(145): [ 1.34  1.98 -5.13 -4.70 -4.20  2.14  1.56  2.75 -3.76 -1.87 -0.98  0.38
 -0.77 -0.40  0.95  2.00 -0.56  1.98 -0.75  2.22 -0.40  0.69  1.67 -2.30
  1.31  0.34 -4.15 -0.93 -0.29  0.10  0.07 -1.89 -1.24 -0.67  0.61]
(138): [-0.26  1.96 -2.33  1.34  1.98 -5.16 -4.70 -4.20  2.14  1.56  2.75 -3.76
 -1.87 -0.98  2.40  2.80 -0.28  1.19 -4.35 -2.99 -2.23 -3.84  2.34 -0.09
  0.21  0.16 -0.90  3.34  1.33  1.62  4.93 -2.45 -1.58  2.94 -1.60]
(31): [ 0.87  1.94  2.64  2.21 -7.10 -0.19 -6.28 -4.31  3.36  4.84  2.46 -3.48
  0.01 -0.15  1.31  2.47 -0.31  0.68 -4.31 -3.47 -1.91 -3.99  1.01  1.48
  0.30  0.63  1.73  3.79  1.88  2.10  5.07 -0.43 -1.43  3.40 -1.85]
(111): [ 2.92  0.58 -0.19  2.64  2.21 -7.10 -4.37 -0.57  3.25  8.21 -0.85  0.60
  4.84  2.11 -2.56 -0.18 -0.27 -0.80 -0.40 -0.94  0.63 -0.51 -3.04  3.70
  0.63  1.38  6.07  1.24  1.53  1.46  0.75  4.87 -0.02  1.27  2.88]
(99): [ 2.92  0.58 -0.19  2.64  2.21 -7.10 -4.37 -0.57  3.25  8.21 -0.85  0.60
  4.84  2.11 -2.56 -0.18 -0.27 -0.80 -0.40 -0.94  0.63 -0.51 -3.04  3.70
  0.63  1.38  6.07  1.24  1.53  1.46  0.75  4.87 -0.02  1.27 -0.64]
then: [ 1.34  1.98 -5.16 -4.70 -4.20  2.14  1.56  2.75 -3.76 -1.87 -0.98] : [2.40]
q: [ 2.92  0.58 -0.19  2.64  2.21 -7.10 -4.37 -0.57  3.25  8.21 -0.85  0.60
  4.84  2.11 -2.56 -0.18 -0.27 -0.80 -0.40 -0.94  0.63 -0.51 -3.04  3.70
  0.63  1.38  6.07  1.24  1.53  1.46  0.75  4.87 -0.02  1.27 -0.64] : (99)
q: [ 2.92  0.58 -0.19  2.64  2.21 -7.10 -4.37 -0.57  3.25  8.21 -0.85  0.60
  4.84  2.11 -2.56 -0.18 -0.27 -0.80 -0.40 -0.94  0.63 -0.51 -3.04  3.70
  0.63  1.38  6.07  1.24  1.53  1.46  0.75  4.87 -0.02  1.27  2.88] : (111)
q: [-0.26  1.96 -2.33  1.34  1.98 -5.16 -4.70 -4.20  2.14  1.56  2.75 -3.76
 -1.87 -0.98  2.40  2.80 -0.28  1.19 -4.35 -2.99 -2.23 -3.84  2.34 -0.09
  0.21  0.16 -0.90  3.34  1.33  1.62  4.93 -2.45 -1.58  2.94 -1.60] : (138)

(159): [ 5.20  1.04  1.15  5.52 -6.25  1.66]
(120): [-3.28  0.69 -1.60 -3.40  6.54  2.36]
(23): [ 6.19 -0.11 -1.73  5.50 -4.05 -1.84]
(84): [-0.33 -1.20 -1.18  1.28  5.72 -0.96]
(98): [ 4.29 -0.78  0.76  3.26 -7.37 -2.25]
(157): [-0.95  2.55  3.33 -1.04 -6.17  2.27]
(96): [-3.75  1.11  1.80 -4.66 -4.49  1.15]
(170): [ 2.66  0.27 -1.67  3.06 -1.38  2.40]
(115): [ 2.73 -1.35  5.52  1.15 -6.25 -2.85]
q: [-4.66 -4.49] : (96)
q: [ 1.15  5.52 -6.25] : (159)
q: [ 4.29 -0.78  0.76  3.26 -7.37] : (98)

(9): [-0.96  1.97 -0.43 -0.80  1.73 -1.74 -1.53 -3.44 -3.22 -0.03 -1.60 -1.08
  6.51  1.15  5.72  0.44 -3.33 -0.09  1.10  0.47  5.27 -2.51 -0.99  8.33
 -1.57  1.23 -2.66  2.39 -2.32  5.30 -2.88  4.73]
(109): [ 0.12  2.57  2.23  2.80  2.60 -0.41 -3.21  3.41  2.91 -0.11 -0.86 -4.13
 -7.20  0.51 -5.47 -4.33  3.26 -1.59  0.47 -1.63 -7.91  2.52  1.39 -7.36
  2.23 -2.85  1.67 -4.29  1.81 -7.42  3.69 -5.03]
(100): [ 0.23 -2.60 -2.46  0.12  2.58 -0.95  2.58 -3.52 -2.90  0.06  1.73  1.94
 -3.86 -2.18  0.33 -1.39 -2.87 -2.11 -0.96  1.97 -0.43 -0.80  1.70 -1.74
 -1.53  1.24 -1.75 -4.48 -3.86  0.96  0.05 -5.02]
then: [0.12 2.58] : [-0.95]
then: [-0.96  1.97 -0.43 -0.80  1.70 -1.74 -1.53] : [1.24]
q: [ 8.33 -1.57  1.23 -2.66  2.39 -2.32] : (9)
then: [-0.80  1.73 -1.74 -1.53] : [-3.44]
q: [ 1.10  0.47  5.27 -2.51 -0.99  8.33 -1.57  1.23] : (9)

(68): [-5.79  0.85 -0.47 -1.66  5.13  2.72 -0.74]
(82): [-4.96  3.88 -1.82 -5.09  2.54 -2.98  1.27]
(39): [ 0.85 -0.47 -5.79 -1.66  5.13  0.10 -2.91]
q: [-5.09  2.54] : (82)
then: [ 3.88 -1.82] : [-5.09]
then: [ 0.85 -0.47 -5.79 -1.66  5.13] : [0.10]

(123): [-2.60 -2.09 -2.57 -1.01 -2.75 -3.05]
(46): [-3.68 -1.91 -3.91 -1.19 -2.68 -4.11]
(3): [-3.56 -1.53 -2.75 -2.58  6.71  5.18]
(72): [-2.96 -1.08 -5.86 -6.10  6.92  5.49]
(44): [-3.89 -2.15  2.16 -0.47  3.80  5.24]
(86): [-0.40 -0.76  2.20  1.04  4.65  4.80]
(127): [-2.09 -2.57 -2.60 -4.16  0.68  2.07]
(52): [ 4.33  5.92 -1.52 -1.07  0.51 -0.22]
(144): [-3.89 -2.15 -4.35 -4.35  8.13  6.87]
q: [-2.60 -4.16] : (127)
then: [-2.60 -2.09 -2.57] : [-1.01]
q: [-3.89 -2.15 -4.35 -4.35  8.13  6.87] : (144)
then: [-2.57 -2.60 -4.16  0.68] : [2.07]
q: [ 5.92 -1.52 -1.07  0.51] : (52)

(38): [-1.37 -4.37  4.07  2.09 -2.75  1.08  2.47 -2.51  0.17 -0.74 -3.24 -1.11
  2.08 -0.22  3.72  4.03  4.51  0.15 -1.39  8.83 -3.27  3.04  7.57 -5.96
  4.88 -3.93 -1.77  3.49  1.41  4.27]
(57): [ 2.09 -2.75  1.08  2.47 -2.51  0.17 -0.74 -3.24 -1.11  2.08 -0.20  3.72
  3.25 -3.88  3.90  4.80  2.38 -1.75 -0.70  2.33 -3.92  5.38  6.02 -4.93
  2.75 -6.09  0.53  4.74  1.93  1.67]
(62): [ 2.47 -2.75  2.09  4.07 -3.24 -2.51 -4.37  0.17 -1.37 -0.74  1.08 -4.59
  0.38 -6.15  0.25  1.89 -2.41 -6.86  0.98 -7.99 -1.52  5.27 -1.32  0.88
 -3.09 -4.34  4.01  4.82  0.96 -3.26]
then: [-1.37 -4.37  4.07  2.09 -2.75  1.08  2.47 -2.51  0.17 -0.74 -3.24] : [-1.11]
q: [ 2.09 -2.75  1.08  2.47 -2.51  0.17 -0.74 -3.24 -1.11  2.08 -0.22  3.72] : (38)
q: [-3.88  3.90  4.80  2.38 -1.75 -0.70  2.33 -3.92  5.38] : (57)
then: [ 0.17 -1.37] : [-0.74]
then: [-0.74 -3.24 -1.11  2.08 -0.20  3.72  3.25 -3.88  3.90  4.80  2.38 -1.75] : [-0.70]
then: [ 0.17 -0.74 -3.24 -1.11  2.08 -0.22  3.72  4.03] : [4.51]
then: [ 0.38 -6.15  0.25  1.89 -2.41 -6.86  0.98] : [-7.99]

(88): [-1.16  0.42  4.12 -2.20 -0.36  0.93  0.54  1.72 -0.84 -3.02  0.63  0.99
 -0.56  1.58 -0.47 -1.01 -1.29  1.58  0.01 -0.39 -1.83 -1.62  0.15 -0.16
  0.07 -0.68  1.17  0.52  0.07  1.74 -0.70  1.12  0.10  0.76 -2.06  2.20
  0.81 -0.37  1.22  0.72  0.09  2.35]
(50): [ 0.67 -0.73  1.12 -2.80  3.51 -2.78  0.70 -0.41  1.02 -0.81 -0.84 -1.46
 -0.68 -0.20  2.67  0.81 -0.83 -2.96  0.15  0.60 -0.65  4.13  0.91 -0.12
  1.52  1.52  1.32 -0.53  0.90 -0.84  1.40 -1.95 -0.94  2.51  2.91  0.77
 -1.39 -0.35  2.70 -2.19  4.36  1.55]
(161): [-1.62  0.36  3.80 -0.13 -0.89 -1.66  0.38 -1.50 -0.76  1.03 -2.01  1.41
 -0.13 -0.03  2.15  0.30  0.29  0.55  0.21  0.09 -0.24  0.72 -0.69  0.11
  0.36 -0.78 -4.09 -0.95 -0.70  0.91  0.79  1.44  1.05 -5.29 -1.08  0.36
 -1.32 -1.88 -1.14 -0.89  0.91  0.97]
(141): [ 0.12 -0.50  2.10 -2.50  0.31  0.84 -0.20  1.77 -0.83 -1.31 -3.82  0.27
 -0.70 -0.72 -4.12  1.06 -0.06 -0.42 -0.98 -1.42 -0.73  1.80  0.50 -0.70
 -0.87  0.44  3.15 -0.14 -0.49 -0.76  1.14 -2.32  1.56  4.09 -1.21  1.23
  1.26  6.56  2.04  1.75  1.96  0.38]
(4): [-0.07 -0.16  0.76 -0.73  0.65 -0.78  0.28  0.52  0.20  1.55  0.17  0.95
 -1.74 -1.67 -0.35 -0.76 -1.34 -2.46  0.80  0.12  1.26  3.21 -0.23  0.05
 -0.66 -0.04 -1.19  1.27 -0.49  1.58  1.77  3.15 -0.71  2.96 -1.99 -1.93
 -0.25 -1.38 -1.14 -0.14  0.36 -0.28]
(49): [ 0.62  0.42 -1.59  1.18  1.52  0.04  0.18  2.23 -0.23 -0.53 -2.46  0.98
 -0.75 -0.97 -3.67 -1.28  1.03 -0.06  0.50  1.00  0.74 -1.49 -0.53 -0.30
 -2.84  0.19  1.89  0.66 -0.59 -0.12  0.46  0.86  0.29 -2.63  0.24 -2.29
  0.20  4.62 -1.12 -2.20  0.76 -2.12]
(25): [ 1.58 -0.56 -1.65  3.46  4.04 -0.45  0.83 -2.87 -0.44  0.11 -0.71 -1.06
  1.21 -0.82 -1.33  0.03 -1.08 -1.77 -0.35 -2.41  2.24 -2.04  0.08 -1.23
  0.24 -0.10  3.23  0.01 -0.35  0.81 -0.43 -3.85 -0.51  2.25 -2.51  1.42
 -1.42  3.25 -2.06  0.13  6.43  0.03]
then: [ 0.50  1.00  0.74 -1.49 -0.53 -0.30 -2.84  0.19] : [1.89]
then: [ 0.84 -0.20  1.77 -0.83 -1.31 -3.82  0.27 -0.70 -0.72 -4.12  1.06 -0.06] : [-0.42]
then: [ 0.99 -0.56  1.58 -0.47 -1.01 -1.29  1.58  0.01 -0.39 -1.83] : [-1.62]

(26): [-0.90  1.58  2.14  1.63 -2.51]
(66): [ 1.58  2.14 -3.46 -8.61  6.05]
(29): [-0.90  1.58  2.14 -3.45  5.22]
q: [-0.90  1.58  2.14  1.63 -2.51] : (26)
q: [-0.90  1.58  2.14 -3.45  5.22] : (29)
then: [ 1.58  2.14 -3.45] : [5.22]
then: [ 1.58  2.14 -3.46] : [-8.61]

(61): [ 0.23 -2.35 -1.70 -1.95 -3.16 -1.92  2.19 -0.87  0.44  2.20 -0.96  8.63
 -0.94 -0.03  0.26  2.71  0.19 -0.54 -0.34 -1.85 -1.12  3.27  1.75 -0.60]
(133): [ 0.13  3.40 -7.48 -4.15 -1.62  0.78  1.30  2.16 -1.24  0.83  0.76 -2.21
  0.78 -0.53 -1.82 -1.60  2.52 -0.10  1.41 -4.15 -1.61 -5.30  0.30  1.38]
(36): [ 2.99 -0.79 -1.80  5.27  1.66  2.79 -0.92 -0.14  0.36 -3.65 -1.11  4.70
 -3.08  0.73 -1.10  0.98  1.67 -0.43 -0.94  1.08 -3.39 -0.11 -0.13  4.34]
(17): [-0.88  0.44  2.20  0.78  2.12 -2.12 -3.34  2.48  0.91 -0.67  0.43 -1.37
  0.93 -4.68 -1.02  1.11 -2.13 -1.05  0.13  3.40 -7.48 -4.14 -0.41  0.96]
(91): [ 1.04  2.25 -5.65  1.93  2.30  2.76 -0.19 -1.52  2.28 -1.93  0.07 -0.98
  2.27 -0.42  1.27  2.66  0.86 -0.13  1.49 -6.19 -7.60 -3.39  0.77  3.80]
q: [-0.87  0.44  2.20] : (61)
then: [ 0.13  3.40 -7.48 -4.14] : [-0.41]
q: [-0.94 -0.03  0.26] : (61)
q: [2.71 0.19] : (61)
q: [-0.43 -0.94  1.08 -3.39 -0.11 -0.13] : (36)

(40): [-4.09  4.02 -3.48 -5.36  5.56 -3.23  3.97]
(7): [-0.64  2.82  0.00  2.92  4.24 -1.71 -6.51]
(53): [ 4.99 -6.19  6.50  0.28 -3.13 -2.69  4.09]
(165): [-3.82 -3.66 -2.77  2.35 -4.71  1.27 -1.90]
(190): [-4.66  0.23 -5.12  0.77  5.36 -3.11  5.95]
(90): [ 2.07 -2.67 -1.32 -2.68 -4.87 -3.75 -3.92]
(102): [-4.66  0.23 -5.12  0.77  5.36 -3.11 -0.68]
(34): [ 3.97  0.08  1.56 -1.97 -2.16  0.26 -4.76]
(18): [-2.29 -1.56  4.15  2.92  0.26 -2.16 -1.33]
(162): [ 2.94  0.32 -5.45 -4.09 -0.06  2.80 -2.03]
then: [-5.45 -4.09 -0.06] : [2.80]
q: [ 2.92  0.26 -2.16] : (18)
then: [-2.16  0.26] : [-4.76]

